A small network was shown many inputs. Here are its activations along a few directions, one row for each input.
In each table, some parts of the input vary, and every possible input appears once, in random order.
A made-up example of a description, with smaller parts first: one of 4 places along a line, together with either a single point or one of 9 places along a line or (one of 2 separate values, together with one of 5 places around a ring).
Shared parts are said once, and a part with two or three values counts as separate values.

Other details of the inputs vary at random and push rows far along two fixed directions, the same in every table; ignore that.
These rows show it; all are for the same input, with only those details redrawn:
[-44 -14   4 -20 -16   1  33  -4 -12  -3 -44 -37]
[-20  -8 -44   2   9 -15  -1 -38   6  25  50  -7]
[ 50  41  32  -1  41 -23  34  60 -20   9  12 -43]

Table:
r1: [-14  -6 -41   4 -18   5 -64  -3  18   6  44  28]
r2: [-31 -11   3 -25 -45   6  18  -3 -25 -15 -38 -40]
r3: [ -4  -8 -33   5 -26   6 -59  -6  36   4  41  40]
r4: [-29  18  28  -3 -34  29   5 -16 -24 -44 -55  24]
r5: [ 68  50  -5  52  99 -31   5   9  -3   3  82  42]
r6: [  2 -21 -38   5 -26   8 -46  -1  39  11  40  45]
r7: [-20  -8 -44   2   9 -15  -1 -38   6  25  50  -7]
r8: [-19  16  35  -1 -41  31  11 -20  -5 -46 -58  36]
r9: [-31 -27 -50  13  27  -4 -38  -2  20  12  40  15]
r10: [ -1 -71  32 -12  -7  27 -38   9  24  12 -82   1]
r11: [-41 -29  -3 -14 -25  16 -19  34 -11 -28 -47 -19]
r12: [-11   5 -32  21  10   9 -18 -51 -15 -21  45  38]
r13: [ 32 -38   3  23  29  20 -36 -76  23  17  10  57]
r14: [ 39  18  24  19  63 -22   4  94   0  -2  -7 -15]
r15: [-28   6  15 -28 -64  10   8  -4 -15  -9 -42 -24]
r16: [-13   2  30  -2 -41  33  23 -15  -2 -39 -58  42]
r17: [ 82  46  45  -8 -15 -10  27  61  -1   8  12 -14]
r18: [102   0  65  -4  29  -6   1  35   5  36 -17 -28]
r19: [  7  11 -26  -5 -46  -5 -21 -43  22  17  52  18]
r20: [-47  -4  18   5  14  19  30 -15 -21 -38 -56  11]
r21: [ 51  37  30   8  47 -34  41  58 -13  11   3 -36]
The inputs of r17 and r16 match in every part but one. If r7 is changed in the same way as r17 into r16, which row does it become?
> r20
What is each input in this table made of?
> one of 3 separate values, together with either a single point or one of 6 places along a line
Change only the place on the line of 6 in r9. List by row number the other rows that result.
> r1, r3, r6, r11, r14
Change only the choice among 3 separate values in r8. List by row number the other rows that result.
> r3, r19
